These are the activations of a small neural network, seen along a few directions. Each row is one input.
Each table varies a few parts of the input and shows all the possible inputs, shuffled.
Descriptions start from the smaller parts, as in this example, which fits no table here: ring(5) and (point or ring(9) or (values(3) and line(4))).
Shared parts are said once, and a part with two or three values counts as separate values.
(in the rows, 128 means zero)

Other details of the inputs shift rows strongly along two fixed directions, in all tables alike. That doesn't count.

A family of inputs:
R1: [140 117 128 144 135 135 120 141 130 121 131 128]
R2: [128 117 122 130 128 138 126 127 136 111 135 132]
R3: [140 156 150  72  97  77 105 154 145 149  91 146]
R4: [106 117 128 129 137 131 129 128 117 132 132 120]
R5: [127 108 135 128 125 149 133 120 124 137 132 123]
R6: [120 147 163  67  91  88 114 148 135 154  79 136]
R7: [110 123 130 132 143 130 140 130 125 139 136 124]
R8: [132 127 125 136 142 136 111 136 127 124 135 126]
R9: [136 120 134 139 133 140 127 129 127 118 133 140]
R10: [120 122 130 129 134 136 151 133 124 137 142 128]
R11: [130 125 125 138 127 126 135 125 125 123 147 140]
R12: [116 109 128 125 125 138 131 129 113 125 133 121]
R13: [119 117 130 129 135 133 148 133 121 133 139 125]
R14: [129 109 138 130 126 149 136 117 129 137 133 124]
R15: [128 130 118 144 122 123 130 140 126 125 150 128]
R16: [127 133 128 143 122 126 138 129 126 124 151 137]
R17: [140 118 139 144 136 138 127 131 129 119 131 137]
R18: [135 119 124 139 133 137 120 140 127 120 133 131]
R19: [130 118 113 135 128 128 123 136 126 123 140 134]
R20: [107 115 128 128 130 142 121 123 118 137 128 120]
R21: [127 144 167  69  90  96 111 143 142 164  78 138]
R22: [116 137 124 138 129 123 128 125 139 122 150 122]
R23: [117 109 128 125 123 144 129 127 115 130 132 121]
R24: [107 120 128 130 139 130 134 129 121 135 134 122]
R25: [131 128 136 137 143 138 119 124 127 123 135 135]
R26: [137 124 130 142 144 133 111 138 129 126 133 122]
R27: [122 108 130 127 123 147 129 123 120 135 131 122]
R28: [126 127 129 132 141 135 120 122 125 123 137 138]
R29: [131 122 115 138 126 122 126 137 126 124 146 131]
R30: [117 114 128 127 132 132 142 132 117 129 138 123]
R31: [137 125 141 143 144 136 119 126 129 125 133 132]
R32: [131 119 127 134 131 138 129 126 125 118 135 143]
R33: [116 111 128 126 129 133 136 131 114 125 135 121]
R34: [132 118 117 134 130 136 120 138 125 120 135 134]
R35: [181 196  55 155 132 138 189  45  91 134  13  69]
R36: [123 137 120 142 130 120 122 135 127 130 151 123]
R37: [110 127 130 133 142 133 143 129 128 143 139 127]
R38: [124 127 125 133 138 128 123 119 126 126 142 139]
R39: [120 141 130 143 131 124 130 124 127 129 152 133]
R40: [124 133 127 137 135 123 127 120 126 128 148 136]
R41: [117 114 135 131 133 148 125 117 127 143 128 122]
R42: [127 127 131 132 140 139 117 126 138 115 135 123]
R43: [138 159 152  77  95  72 109 155 145 151 100 143]
R44: [125 122 119 134 124 126 132 126 137 116 146 129]
R45: [137 116 134 141 132 138 124 131 140 112 131 126]
R46: [121 125 120 128 136 128 121 120 137 119 141 127]
R47: [132 119 129 135 130 140 125 130 138 111 133 129]
R48: [129 120 123 134 129 131 131 124 126 121 140 143]
R49: [182 199  44 151 138 126 166  73  89 117  32  82]
R50: [149 157 170  77 100  87 109 148 158 139  79 135]
R51: [126 118 119 131 126 131 129 124 137 114 140 132]
R52: [123 130 123 139 120 126 136 130 138 117 149 126]
R53: [120 129 121 132 134 123 125 121 138 121 147 124]
R54: [139 159 158  65  95  86 110 144 154 138  83 142]
Each input here is: values(2) and (line(9) or (values(3) and line(6))).
The inputs of R32 and R28 match in every part but the values(2) part. If R44 is changed in the same way as R32 into R28, which row does it become?
> R53
The inputs of R2 and R54 match in every part but the values(2) part. If R18 is changed in the same way as R2 into R54, which row does it become?
> R8
Change only the values(2) part in R13. List by row number the other rows that result.
> R7
Change only the values(3) part in R50. List by row number the other rows that result.
> R26, R31

A family of inputs:
R55: [119 124 126 138 117 127 161 119 123 126 152 132]
R56: [142 119 126 150 135 137 116 137 130 117 146 141]
R57: [136 125 128 144 135 136 119 122 138 109 146 139]
R58: [117 106 134 127 141 150 134 125 111 143 131 127]
R59: [137 117 114 139 125 135 114 132 132 112 147 134]
R60: [118 105 134 128 138 152 140 128 115 139 127 126]
R61: [186 229 170  26  54  13 122 162 157 161   4 150]
R62: [129 130 129 143 140 130 119 125 138 108 150 137]
R63: [108 101 124 122 132 144 131 122 115 137 131 123]
R64: [157 200  68 121 111 110 174  74  88 145  12  74]
R65: [122 113 139 132 135 148 128 117 130 129 128 112]
R66: [128 138 120 146 140 121 125 126 144 116 156 132]
R67: [145 117 125 149 133 138 117 137 130 118 147 140]
R68: [127 122 118 138 133 130 113 136 131 107 148 135]
R69: [102 112 123 126 132 138 127 121 113 143 132 115]
R70: [132 129 126 148 144 125 117 140 130 114 152 137]
R71: [129 129 211  31  61  61  69 202 181 150 122 186]
R72: [110 100 125 122 130 146 136 125 118 132 127 122]
R73: [131 119 117 138 130 132 113 134 130 108 148 135]
R74: [127 138 105 141 133 116 123 136 137 117 152 126]
R75: [114 110 134 129 143 146 131 123 109 148 133 126]
R76: [101 123 136 133 136 144 130 113 122 145 136 116]
R77: [105 119 134 130 138 143 132 110 121 144 135 119]
R78: [117 104 126 128 127 146 129 128 124 128 126 112]
R79: [109 112 135 127 141 146 133 110 120 142 135 125]
R80: [139 120 127 149 138 135 116 137 128 114 145 141]
R81: [117 105 129 128 130 143 122 127 123 128 127 110]
R82: [106 121 134 135 139 144 129 126 111 150 134 116]
R83: [114 118 116 133 113 125 157 131 115 125 154 130]
R84: [ 97 114 219  18  71  69  83 188 161 179 111 173]
R85: [117 110 136 129 133 153 142 117 130 131 126 120]
R86: [142 123 125 144 129 139 120 121 140 113 146 137]
R87: [171 185  69 118 108 120 184  78  96 132   4  79]
R88: [125 107 137 135 135 151 133 131 121 134 125 116]
R89: [115 130 224  32  55  52 114 203 164 171 128 186]
R90: [140 124 125 145 131 138 120 121 140 112 145 138]
R91: [127 137 107 139 134 117 121 136 134 115 152 127]
R92: [121 112 137 131 132 151 136 118 131 129 126 115]
R93: [128 132 127 143 141 127 120 126 140 110 154 135]
R94: [133 137 117 151 141 118 124 140 137 123 154 133]
R95: [190 221  68 136 120  93 172  74 115 115  30  93]
R96: [112 108 135 126 138 150 137 112 122 138 133 127]
R97: [126 126 117 137 135 126 114 135 129 107 148 133]
R98: [133 127 127 148 143 128 116 138 128 113 148 139]
R99: [135 124 128 149 142 132 117 138 129 112 146 141]
R100: [126 109 138 136 138 148 126 130 119 134 126 113]
R101: [121 106 135 131 136 153 139 130 120 136 125 121]
R102: [126 129 115 136 135 123 115 137 131 109 151 130]
R103: [130 141 118 147 139 120 126 126 146 118 155 131]
R104: [173 191  80 117 115 123 189  66  99 135   7  87]
R105: [109 117 133 132 141 144 130 124 110 150 134 119]
R106: [126 133 112 138 135 120 118 135 133 112 153 128]
R107: [132 128 128 145 138 133 120 123 139 108 146 139]
R108: [131 134 120 150 142 119 122 141 134 120 156 134]
What do these inputs look like to the network?
> values(3) and (point or line(8) or line(9))
The inputs of R60 and R72 match in every part but the values(3) part. If R75 is changed in the same way as R60 into R72, which row does it become?
> R84
The inputs of R80 and R73 match in every part but the values(3) part. If R98 is changed in the same way as R80 into R73, which row does it become?
> R97
Change only the values(3) part in R55. List by row number the other rows that result.
> R83, R89
Change only the line(9) part in R103. List by row number the other rows that result.
> R57, R62, R66, R86, R90, R93, R95, R107

A family of inputs:
R109: [113 136 126 136 141 121 121 125 130 135 137 126]
R110: [117 137 124 130 130 119 137 126 124 134 149 126]
R111: [122 122 137 130 136 138 121 121 126 131 127 123]
R112: [134 130 133 136 142 130 119 131 133 121 132 129]
R113: [132 128 126 134 135 131 121 133 136 120 134 126]
R114: [133 129 131 135 140 130 119 128 139 121 133 126]
R115: [134 130 131 140 125 130 135 132 131 120 140 134]
R116: [135 128 126 136 136 130 119 135 128 121 133 134]
R117: [148 166 175  56  69  65 116 158 160 148  81 161]
R118: [182 197  55 144 123 124 198  63  89 125  21  82]
R119: [132 126 120 132 128 128 122 131 135 117 137 129]
R120: [132 126 123 135 129 128 124 135 135 118 136 126]
R121: [123 116 126 128 128 136 128 130 124 132 129 124]
R122: [132 126 119 133 128 128 120 130 132 117 136 133]
R123: [125 120 134 131 136 139 122 123 127 138 127 122]
R124: [120 118 128 127 128 136 127 128 123 125 129 125]
R125: [121 121 132 128 127 135 141 124 125 127 133 131]
R126: [135 128 123 133 135 130 117 131 128 120 134 136]
R127: [198 217  42 153 117 116 196  56  95 111  16  79]
R128: [132 130 128 133 139 130 117 124 139 120 134 129]
R129: [132 129 127 133 139 130 115 124 136 120 133 133]
R130: [124 118 130 128 128 136 142 127 127 134 134 131]
R131: [124 121 136 131 136 138 122 122 127 134 127 123]
R132: [132 128 122 132 133 130 116 129 133 119 135 133]
R133: [125 121 135 131 136 139 122 123 127 137 127 123]
R134: [135 125 120 134 129 128 120 133 128 118 136 136]
R135: [124 118 130 128 128 136 142 127 127 133 134 131]
R136: [121 118 128 127 128 136 128 128 123 127 129 125]
R137: [121 121 131 128 132 139 123 126 124 129 128 124]
R138: [134 126 128 138 127 127 129 135 130 118 137 130]
R139: [122 117 127 127 128 136 128 129 123 130 129 124]
R140: [124 119 130 129 131 139 124 128 125 134 128 124]
R141: [134 129 128 135 137 132 121 136 131 120 133 130]
R142: [124 121 135 131 136 139 122 122 127 136 127 123]
R143: [131 166 169  54  80  58 116 161 148 158  91 146]
R144: [132 129 123 132 134 131 118 129 136 118 135 130]
R145: [123 119 131 128 128 135 142 126 126 131 133 131]
R146: [123 120 130 129 131 139 124 127 124 133 128 124]
R147: [122 121 131 128 131 139 124 127 124 131 128 124]
R148: [124 119 129 129 131 140 124 128 125 136 128 124]
R149: [132 125 121 135 124 126 125 128 132 117 139 134]
R150: [136 129 131 137 141 129 118 130 131 122 132 133]
R151: [120 122 132 128 132 139 123 126 124 128 128 125]
R152: [121 120 132 128 127 135 141 125 126 128 133 131]
R153: [136 128 126 137 124 128 131 127 129 120 141 141]
R154: [121 117 129 127 127 133 134 126 123 126 131 127]
R155: [116 134 120 129 131 117 131 129 123 132 147 123]
R156: [135 125 126 139 126 125 128 134 127 119 137 134]
R157: [111 137 125 136 140 121 121 125 131 136 137 125]
R158: [137 154 178  53  77  76 127 156 150 157  77 153]
R159: [123 115 128 128 127 133 135 128 124 130 131 127]
R160: [151 165 179  61  71  66 118 163 154 150  80 161]
R161: [121 116 129 127 127 133 134 127 123 127 131 127]
R162: [122 123 137 130 136 138 121 121 126 130 127 123]
R163: [134 126 125 136 131 129 124 138 130 118 135 129]
R164: [113 134 118 131 132 119 126 131 124 132 142 124]
R165: [113 136 121 133 137 121 123 130 126 133 139 126]
R166: [122 120 131 128 127 135 141 125 126 129 133 131]
R167: [124 115 127 128 127 134 135 129 124 133 132 127]
R168: [122 116 128 128 127 133 135 127 124 128 131 127]
R169: [133 125 125 137 125 126 129 133 135 118 138 127]
R170: [122 116 128 128 127 133 135 127 124 129 131 127]
R171: [120 117 129 127 127 133 134 126 123 125 131 127]
R172: [136 125 123 136 125 126 125 130 127 118 139 137]
R173: [122 117 127 127 128 136 128 129 123 129 129 125]
R174: [111 137 120 133 136 121 123 129 127 134 139 125]
R175: [133 129 129 138 123 129 135 130 137 120 141 131]
R176: [123 122 136 130 136 138 121 121 127 132 127 123]
R177: [123 116 127 127 128 136 128 129 123 131 129 124]
R178: [132 126 122 134 124 126 127 129 135 117 140 130]
R179: [136 129 128 134 140 129 115 126 131 121 133 135]
R180: [123 120 130 129 131 139 124 127 124 132 128 124]
R181: [135 125 124 137 130 128 122 136 127 119 134 133]
R182: [114 133 119 131 133 119 126 132 124 131 142 124]
R183: [124 116 126 128 128 137 129 130 124 133 129 124]
R184: [122 121 131 128 132 139 123 126 124 130 128 124]
R185: [124 115 127 128 127 133 135 128 124 132 132 127]
R186: [121 118 128 127 128 136 128 128 123 128 129 125]
R187: [118 136 125 131 130 119 137 127 124 133 149 127]
R188: [123 122 136 130 136 138 122 122 127 133 127 123]
What do these inputs look like to the network?
> line(5) and (values(2) or ring(6) or line(8))
The inputs of R149 and R122 match in every part but the line(5) part. If R143 is changed in the same way as R149 into R122, which row does it become?
> R182
The inputs of R124 and R171 match in every part but the line(5) part. If R183 is changed in the same way as R124 into R171, which row does it become?
> R167
Change only the line(8) part in R176. List by row number the other rows that result.
> R111, R123, R131, R133, R142, R162, R188
A walk changes only the line(5) part. It starts at R175 and steps to R169. List the rest of the walk in order.
> R120, R113, R114
